Each row below holds a small network's activations on one input, seen along a few directions.
Each table varies a few parts of the input and shows all the possible inputs, shuffled.
A made-up example of a description, with smaller parts first: one of 8 places around a ring, together with either a single point or one of 11 places along a line or (one of 3 separate values, together with one of 6 places along a line).
Shared parts are said once, and a part with two or three values counts as separate values.

Other details of the inputs vary at random and push rows far along two fixed directions, the same in every table; ignore that.

Rows:
R1: [ -1  11 -10   2   7  -7   0 -11  -2  -3  -1   4  -4  -1]
R2: [ 10 -11  14 -27 -10  23  -2  13  13   1   2   2   3   8]
R3: [ 0 11 -4  4  6 -7  1 -7 -1  1  3 -1  0 -2]
R4: [  9  -9  16 -21 -15  22   1   6   6   8  -1   3   6   1]
R5: [ 12 -12  11 -27  -9  26  -4  11  11   4   3   2   6  10]
R6: [ -3   2 -11   5   5  -7  -3 -10  -8   0   3   3  -3  -6]
R7: [-2 11 -1  3  6 -9  3 -4  2 -2  3 -1 -3 -4]
R8: [-2  5 -7 -1  4 -8  0 -9 -4 -3  3  5 -8 -7]
R9: [  9 -15  10 -22 -10  25  -8  12   8   6   3   3  10  11]
R10: [ 2  7 -4  2 15 -1 -5 -4  2  0  2 -6 -4  2]
R11: [ -1   9  -3   5   9  -2   1 -13  -4   3  -7  -1  -8  -4]
R12: [-1  9 -6  5  6 -6 -1 -8 -2  2  3 -1  2 -2]
R13: [ -2   3  -9   1   4  -7  -1 -10  -7   0   3   4  -5  -5]
R14: [-19 -19  17  40 -24 -22  20  39   1 -19 -14 -14   8   4]
R15: [ -3   8 -10   7   6  -4  -1 -11  -4  -1  -2   2  -1   1]
R16: [  4 -14   4 -15 -18  21  -3   6   2   4  -1  10  13  10]
R17: [  4   8   4   3  18  -1  -2  -4   2   3  -4 -11 -11  -3]
R18: [  8  -8  10 -22 -17  18   1   8   8   3   4   7  10   5]
R19: [-20 -28  13  44 -24 -23  13  39  -6 -13  -9 -13  12   0]
R20: [ 3  9 -3 -1 16 -5 -3 -3  4 -2  2 -5 -7  1]
R21: [ -1   5 -10  -1   5  -9  -2 -10  -6  -2   3   5  -6  -7]
R22: [  0   4  -5   0   9  -5  -2 -14  -8   4  -2   1 -10 -11]
R23: [-3  6 -4 10  4 -8 -2 -3 -3  3  3 -2  4 -1]
R24: [ -2   9 -10   4   6  -5   1 -12  -4   0  -1   3  -3   1]
Description of these inputs: one of 4 places along a line, together with either a single point or one of 5 places along a line.
- Changing only the place on the line of 4 turns R15 into R10. The same change can be made to R16. Which row results? => R9
- Which other rows agree with R3 in the place on the line of 4? List them by row number. => R4, R7, R12, R18, R23
- A walk changes only the place on the line of 4. It starts at R21 and steps to R1. List the rest of the walk in order. => R18, R20
- Which other rows agree with R22 in the place on the line of 4? List them by row number. => R6, R8, R13, R19, R21

Rows:
R25: [-3 -5 10  5 -1 -6  5 15  5 -7 -3 -8 -4  0]
R26: [-5 -5  2 13 -4 -4  0  8 -2  0 -1 -3  7  2]
R27: [-2 -2  6  7  2 -4  1 14  7 -6  0 -7  2  5]
R28: [  3  11  -8  -5  13   2  -4 -19  -4   4  -1   3 -10  -5]
R29: [-4 -6  4 13 -5 -1  2 11  0 -2 -5 -6  6  6]
R30: [-3 -4  7 11 -4 -3  4 13  3 -2 -4 -7  6  5]
R31: [  4  14  -5  -8  15  -1  -2 -15   0   3   3  -1 -11  -7]
R32: [  2   5 -12  -5  11  -1  -6 -20  -9   5   3   6  -8  -7]
R33: [-5 -8 -3 12 -4 -5 -1  6 -5 -1  0 -2  5  2]
R34: [ -7  -1  -3   9 -11  -9   6   8   0  -7   2   3   8   3]
R35: [-5 -9  7 10 -9 -4  4  9 -3 -1 -5 -2  2 -5]
R36: [  6  16  -8  -6  17   0  -6 -14   2   4   5  -2  -4   0]
R37: [ 14 -17   8 -51 -34  38  -1   2   8   5   7  25  13   6]
R38: [  4  13  -5  -7  14  -1  -2 -17  -2   5   0   1 -10  -5]
- What is each input in this table made of? => one of 2 separate values, together with either a single point or one of 6 places along a line
- Which other rows does R26 become when the place on the line of 6 takes its other values? List them by row number. => R27, R29, R30, R33, R36
- Which other rows does R36 become when the choice among 2 separate values takes its other values? List them by row number. => R31
- Which other rows does R25 become when the choice among 2 separate values takes its other values? List them by row number. => R27

Rows:
R39: [  3 -22   9  -5 -15  19  -2  13   0   5  -3  -2   9   7]
R40: [  3  -9  15  -9 -11  12   2  20  13  -4   1  -5   6   9]
R41: [  8  18  -5 -16  21   2  -4 -22  -1   7   4   0 -15  -8]
R42: [  3 -22  13  -8 -13  17  -3  17   4   1  -7  -1   5   7]
R43: [  8  14  -9 -14  24   4  -9 -22  -2   8   2   3 -15  -4]
R44: [  0 -16  19  -2 -12   9   4  21   6  -4  -5  -7  -1   0]
R45: [  4   4 -17 -25   1   6  -8 -24  -7   5   9  20  -6  -6]
R46: [  5  21 -19 -17  12   1  -4 -28  -1   0   7  14  -7  -2]
R47: [-17   2  11  49   6 -39  15  27   3 -15  -6 -25  -1  -3]
R48: [-20   3   4  53  -5 -36  18  19  -4 -16 -13 -16   3  -1]
R49: [-17  30 -31  49  36 -51  -1 -32 -24  -2   2  -7 -16 -22]
R50: [  4 -14   9  -7  -9  14  -3  18   9  -1  -2  -2  10  13]
R51: [  0 -16  14  -6 -27  14   9  10   1  -1  -9   6   7   2]
R52: [  4  16 -23 -17  11  -2  -9 -25  -3   2  12  16  -5  -3]
R53: [  5  -8  16 -10 -12  10   5  19  11  -2   2  -6   7   8]
R54: [  0 -11   9  -4 -19  13   1  12   3   5  -1   4  16   8]
R55: [  4  14 -18 -17   9   1  -2 -31  -7   2   3  16 -12  -9]
R56: [ -1 -19  13  -4 -24  16   2  11  -3   7  -5   6  11   1]
R57: [  2 -12   2  -9 -19  11  -2   9   0   3   7   9  16   5]
R58: [ 11   9   1 -21  13   8  -5 -14   3   8   4   1 -10  -9]
R59: [  9  17 -17  -9  22   8 -13 -24  -1  10   7   1  -2   4]
R60: [-18   1   6  51   9 -37  12  26   0 -15  -9 -23  -2   2]
- Changing only one part turns R53 into R41. The same change can be made to R59. Which row results? => R39
- What is each input in this table made of? => one of 2 separate values, together with either one of 5 places around a ring or one of 6 places along a line

Rows:
R61: [ 0 -4  0 -2 -3  1  0  4  2 -3  1  0  0  1]
R62: [ 0 -6  1  0 -4  3  0  1 -2  1  0  0  1  0]
R63: [ 1 -1  3 -2  0  2  0  4  4 -2 -1 -2 -1  3]
R64: [ 1 -3  3 -1  1  3 -1  4  3 -1 -2 -1 -1  2]
R65: [ 0 -2  1  0 -5  2  3  1  0  0  0  1  3  2]
R66: [ 1 -2  2 -2 -1 -1  0  5  3 -2  1  0  0  2]
R67: [ 0  8 -7 -1  8 -3 -3 -9 -1 -1  4  1 -3 -2]
R68: [ 0  0  6 -2 -2  3  2  2  4 -1 -1 -1 -1 -1]
R69: [ 1  7 -6 -1 11 -4 -4 -8 -1  2  1  2 -5 -2]
R70: [ 0 -3  4 -1 -4  0  0  3  0  2 -1  2  0 -3]
R71: [ 1 -3  4  0  0  3  0  3  0  0 -3 -3 -1  2]
R72: [ 0  8 -6 -1 10 -4 -5 -8 -1  3  3  2 -3 -2]
R73: [ 1 -2  2 -1 -2  1  2  3  1  1  1 -2  1  1]
R74: [ 0 -5  0  1 -4  2 -1  1 -1  0  1  0  3  0]
R75: [-1 -2  2 -2 -5  1  2  1  0 -2  0  1  0 -3]
R76: [  2   7  -7  -3   8  -2  -1 -10  -2   0   3   1  -6  -3]
R77: [ 0 -2  0  0 -4  1  1  2  0 -1  2 -1  3  0]
R78: [ 0 -4  1 -1 -4  2  1  1 -2  0 -3  2  2  2]
R79: [-1 -5  0 -1 -2  2 -1  3  0 -2  0  1  0  0]
R80: [  1   6  -7  -2   7  -1  -1 -11  -2   1   4   0  -5  -3]
R81: [ 0 -1  3  1  0  3 -2  4  2  1 -1 -1  2  2]
R82: [ 0  0  3 -1  0  3  0  4  4 -1  1 -2  2  3]
R83: [ 2  9 -6 -2  9 -3 -3 -9 -1  3  4  0 -2 -2]
R84: [ 0 -1  4 -2 -3 -1  2  3  2  0  0  1  0 -3]
R85: [ 2 -2  3 -3 -2  0  2  4  1  0  0 -1  0  1]
R86: [ 0 -4  0  1 -5  2  1  0 -2  2 -1  2  3  2]
R87: [ 0 -6  1 -2 -3  2  0  2 -2 -1 -1  0  0  0]
R88: [ 2  0  3 -1 -1  4  0  3  3  0  0 -3  3  2]
R89: [-1  0  0 -1 -4  1  1  2  1 -1  1  3  4  3]
R90: [ 0  0  0  1 -5  1  2  2  0  0  0  1  5  2]
R91: [ 2 -1  4 -2  0  2  2  4  2 -1 -2 -3 -1  2]
R92: [  2   6  -6  -1   9  -2  -3 -10  -3   5   2   0  -4  -3]
R93: [-2 -2 -1  0 -4  2 -1  2  0  1 -1  3  4  3]
R94: [ 2  6 -5 -2 10 -3 -3 -9 -3  3  1  1 -5 -3]
R95: [-1 -3 -1  0 -3  1  0  2  1 -1 -2  3  2  2]
R96: [ 1 -3  4  1 -1  4  0  2  0  2 -2 -3  0  1]
R97: [-1 -2  1 -1 -7  2  1  0 -1  1 -3  4  2 -1]
R98: [ 0 -1  2 -2 -2  0  0  5  2  0  3  0  3  2]
R99: [ 1 -1  4  0 -1  3  2  3  2  0 -1 -4  0  2]
R100: [-1 -4  2 -1 -5  2  0  1 -2 -1 -1  2  0 -3]
R101: [ 1 -2  3  1 -1  5 -1  2  1  2 -1 -2  3  2]
R102: [-1  6 -8  0  8 -3 -5 -9 -3  1  3  2 -3 -3]
R103: [ 1  8 -8 -2  7 -3 -1 -9  0 -1  1  3 -4  0]
R104: [ 0 -3  0  1 -5  2  0  1 -1  1 -1  2  5  2]
R105: [  1  10  -3   0  10  -1  -3 -11  -1   3  -1   1  -7  -5]
R106: [-17   3  -1  45   5 -35  13  12  -7 -13  -8 -15  -3  -4]
R107: [-1 -1  2 -2 -7  1  3  1  1 -1 -1  4  2 -1]
R108: [ 1 -3  2  0 -2  1 -1  3  0  2  1  0  4  0]
- Changing only one part turns R92 into R86. The same change can be made to R84. Which row results? => R107
- What is each input in this table made of? => one of 2 separate values, together with one of 4 places along a line, together with either a single point or one of 5 places around a ring
- Which other rows does R65 become when the choice among 2 separate values takes its other values? List them by row number. => R86
- Which other rows does R83 become when the place on the line of 4 takes its other values? List them by row number. => R77, R88, R90
- Which other rows agree with R76 in the place on the line of 4 and the choice among 2 separate values? List them by row number. => R61, R67, R75, R77, R80
- A walk changes only the place on the ring of 5. It starts at R72 and steps to R108. List the rest of the walk in order. => R92, R94, R69
